Each row below holds a small network's activations on one input, seen along a few directions.
In each table, some parts of the input vary, and every possible input appears once, in random order.
A made-up example of a description, with smaller parts first: one of 8 places around a ring, together with either a single point or one of 11 places around a ring or (one of 3 separate values, together with one of 6 places along a line).
Shared parts are said once, and a part with two or three values counts as separate values.

Other details of the inputs vary at random and push rows far along two fixed directions, the same in every table; ignore that.

Rows:
x1: [-55  14  26 -65 -26 -17  19 -55 -20  27 -49 -16  -5   0]
x2: [ 23 -19 -35  25  31  10 -15  29   7  14  27   5 -13   5]
x3: [  5   0  14 -10 -42  -6   3 -30   3 -19 -26   4   2 -15]
x4: [  5   2  15 -25 -27  17  23 -46  -5 -33 -34 -23  -4 -29]
x5: [  5 -25 -22 -20 -22  24  16  -3  14 -38 -11 -51 -15 -32]
x6: [-41   0  14 -26 -27  25  32  31  18 -56 -38 -63 -18 -64]
x7: [ 36   5 -16  31  23  16   1  64   4  -9  40 -21 -22 -19]
x8: [-12 -10   8 -33  -9   5   1 -86 -15  16 -38  28  19   5]
x9: [-49  37  54 -42 -20 -32   0 -54  16  13 -31  41  14  -3]
x10: [ 13 -27 -10   1 -31  28  31  -6  21 -69 -21 -65 -37 -53]
x11: [ -3 -15  13 -11 -55  -2  14 -47  10 -36 -38  -6  -7 -27]
x12: [-48  38  29  -9  52 -43 -21 -20  -2  58  19  56  43  54]
x13: [ 18   0 -18   0  22  12 -11  29  -5  19  30   0   2   2]
x14: [ 31 -28 -50  37  30  18 -12  67  20  -5  43 -24 -29  -8]
x15: [ -3  17  33 -24 -36 -15  -4 -69 -15   9 -38  42  23   4]
x16: [ 31  -6 -36  23  35  14 -17  68   5  16  50  -9 -11   2]
x17: [-14  12  19 -17   9 -15  -9 -65 -31  36 -14  49  49  54]
x18: [ 15  26  22  11  36  -9 -19 -54 -32  56  -9  79  24  31]
x19: [ 33 -10 -26  47  -3  -3 -11  68  21 -16  33  -7 -28 -13]
x20: [-39  13  11  -1 -16  -4  -6  52  11 -14 -11   5  -6 -26]
x21: [ 12 -16  -3 -10 -34  29  32  -6  15 -65 -21 -65 -29 -51]
x22: [ -9 -57 -26   2 -45  24  37   6  33 -86 -11 -94 -28 -28]
x23: [-23 -25   8 -25 -33   3  21 -69  -3 -30 -36 -18  16  10]
x24: [ 36 -14 -26  51  28  14  -2  47  13 -12  29 -12 -34 -15]
x25: [-15 -19   4 -28 -36   9  23 -34   1 -41 -23 -43  14   1]
x26: [-48  20  47 -50 -48 -36  16 -47 -15  12 -54   9 -13   0]
x27: [-51  17  11 -28  17   2 -12   7 -10  30 -18  18  25  -7]
x28: [ 13  -9 -20  23  18   2  -4  52   0  -3  42 -20   7  23]
x29: [ 37   8 -14  36  34   9  -7  49  -1   7  34   3 -15  -4]
x30: [ 13 -19 -28  34  21   0  -4  42   6  -5  35 -13   0  26]
x31: [  8   4  -6  -7  24   2 -18 -29 -17  41   1  42  18  23]
x32: [ -7  13   5   7  18 -15  15  58   1  14   6 -29 -43  -9]
x33: [ 41   2 -22  39  28  17  -2  76   8 -10  45 -24 -27 -18]
x34: [ 11  -8 -16  36  38  -9 -18  20  -8  29  34  28  16  49]
x35: [ 12  11  -5   5  45  -7 -30 -28 -25  67  11  71  25  40]
x36: [-62  30  31 -13  38 -23 -27 -10 -32  57 -10  63  57  52]
x37: [  5  17   5 -19  25  -3 -21 -43 -27  55  -3  54  32  30]
x38: [-33  14  -2  13  33 -37  -8  44 -19  46  26   1  -9  50]
x39: [ -2  16  33 -40 -23   9  17 -76 -21  -9 -43   6  16 -15]
x40: [ 17 -26 -35  45  27   1  -6  52  11  -6  41 -14  -8  26]
x41: [ 23   5   3  44  19 -22 -30   4  -5  43  18  71   4  26]
x42: [ 30   2 -10  30  24  11  -3  25  -1   1  18   4 -16  -6]
x43: [  7 -14   0 -12 -65  11  21   8  22 -65 -18 -57 -22 -49]
x44: [ 20   5 -17   9  38   2 -24  11 -12  43  24  34  11  23]
x45: [ -1   0  17 -23 -57  -1  13 -37   4 -34 -33 -11   0 -26]
x46: [ 21  -1  -1  13   7  12   5  -6  -1  -9  -2  -2 -13 -12]
x47: [ -5   7  30 -16 -36 -15  -3 -75 -11   8 -41  45  18   4]
x48: [  7 -25  -5  -2 -63  10  21   0  28 -68 -24 -53 -28 -48]
x49: [ -6  17  34 -38 -51 -10   5 -67 -14  -7 -42  21  22  -8]
x50: [-15 -16   5 -28 -35   8  22 -33  -1 -38 -21 -43  15   1]
x51: [-21  23  21  -6  20  -4  13  24  34  -6   6 -18 -16 -27]
x52: [-31  31   7 -12  50 -21 -19  12  18  50  24  30  14  13]
x53: [ 13   1 -15  27  35  -7 -17  40 -10  24  43  14  18  44]
x54: [ 33  10 -14  35   2  -8 -16  67   7   3  40   8 -11  -3]
x55: [ 12 -10 -18 -11   2  16   0  11   2  -5  10 -21  -4 -12]
x56: [  9 -16 -21  25  16   1  -3  31   3  -4  28 -11   5  27]
Each input here is: one of 4 places along a line, together with either one of 3 separate values or one of 11 places along a line.
The inputs of x42 and x31 match in every part but the place on the line of 4. If x51 is changed in the same way as x42 into x31, which row does it become?
> x52
Start at x13 and move only the place on the line of 11, one step at a time. The first step leads to x16. Which rows follow, in order?
> x55, x37, x44, x5, x31, x35, x14, x2, x8
Change only the choice among 3 separate values in x1. List by row number the other rows that result.
> x27, x52

Rows:
x57: [ 27  13  -8  34  50 -11 -31  11 -20  58  33  65  18  44]
x58: [-35  14  33 -47 -20  -8  11 -66 -14   8 -43  13  22   2]
x59: [-19  22  39 -31 -40 -11   9 -45  -2  -8 -45  14   0 -27]
x60: [ -4  -3 -10   5   5   7   7  44  16 -15  12 -33 -22 -21]
x61: [ -6 -13   7 -24 -33   6  14 -53  -4 -24 -29 -13  10  -4]
x62: [  5  -3 -21  22  20   6  -1  72  18  -8  31 -29 -26 -16]
x63: [  1 -16  -2 -12 -26   8  12 -30   1 -26 -16 -20   1  -6]
x64: [ 31 -15 -13  23 -35  15  11  40  28 -55   4 -41 -40 -51]
x65: [-25  15  19 -17   6 -17  -5 -28 -13  27 -12  29  22  24]
x66: [ 31   9 -14  33  44   0 -24  24 -11  40  33  41   4  23]
x67: [ 18 -21 -21  13  -9  15   8  23  13 -31  11 -35 -17 -15]
x68: [ 13  -9  -5  -4 -10  14   7 -12   2 -17  -6 -15  -5 -15]
x69: [-13  15   9  -7  16  -8  -6  -1  -7  24   0  19   8  10]
x70: [ -1   1 -15  30  30 -12 -14  59   7  18  37   4  -4  21]
x71: [ -2   2 -12  21  24  -7  -9  52   7  12  29  -3  -8  10]
x72: [ -8   8  26 -35 -19   2   5 -91 -23  10 -42  29  29   8]
x73: [ -8  -7 -10   1  -3   6  10  40  17 -23   8 -40 -19 -21]
x74: [ -4 -11   8 -25 -31   8  14 -53  -5 -23 -30 -13   9  -8]
x75: [  7 -15  -4 -13 -24  16  15 -21   5 -33 -16 -30  -7 -22]
x76: [-20 -13  -4 -11 -21   3  17  17  16 -34  -6 -47 -14 -18]
x77: [  4   7 -15  31  38  -9 -18  63   4  26  40  11  -6  18]
x78: [ 10  22  13  12  38 -23 -32 -44 -36  74   9  92  43  63]
The inputs of x78 and x70 match in every part but one. If x68 is changed in the same way as x78 into x70, which row does it become?
> x62
Describe the family of inputs behind these rows.
> one of 2 separate values, together with either a single point or one of 10 places along a line
Change only the choice among 2 separate values in x66. List by row number the other rows that result.
> x60

Rows:
x79: [-11   6   1   7  11  -7  -1  25   2   2  10  -6  -2   4]
x80: [ -7  12   2  13  23 -16 -13  23  -2  27  20  21   9  24]
x81: [-14  -2  -6  -6  -2   3   5  30  14 -12   3 -28 -16 -19]
x82: [ 23   3 -13  27  38  -4 -22   8 -14  36  29  40  13  35]
x83: [ 23  -3 -16  25  26   1 -14  16  -6  21  24  20   4  20]
x84: [ 37  13 -10  46  35 -12 -23  44  -6  39  36  41 -16  16]
x85: [  -4   27   33  -22   18  -18  -21 -100  -45   71  -28   96   56   52]
x86: [ 27 -26 -34  30   4  17   4  51  18 -29  29 -40 -23 -14]
x87: [-11   0  -2  -3   1   4  10  31  13 -16   4 -29 -14 -15]
x88: [-15  -5  -2 -10 -11   5  12  22  13 -20  -5 -32 -15 -20]
x89: [  2 -11   2 -16 -18   9   9 -42  -6 -14 -19  -8   9  -1]
x90: [-17  -7  -2  -4 -14   1  10  20  12 -23  -4 -33 -12 -16]
x91: [ 19  -8  -7  17 -11  10   3  19  21 -28   4 -14 -20 -29]
x92: [ -5  26   6  11  44 -15 -21  20 -10  50  22  42  12  25]
x93: [-20 -20  -9 -12 -36   5  20  25  25 -50  -9 -61 -23 -29]
x94: [ -17  -10   22  -52  -46   10   23 -101  -13  -28  -55  -12   20   -8]
x95: [ -9   5  34 -51 -60   8  19 -92 -15 -27 -62   2  18 -26]
Describe the family of inputs behind these rows.
> either one of 3 separate values or one of 6 places along a line or (one of 2 separate values, together with one of 4 places along a line)
List by row number the other inputs of the same sort as x92.
> x79, x80, x81, x87, x88, x90, x93
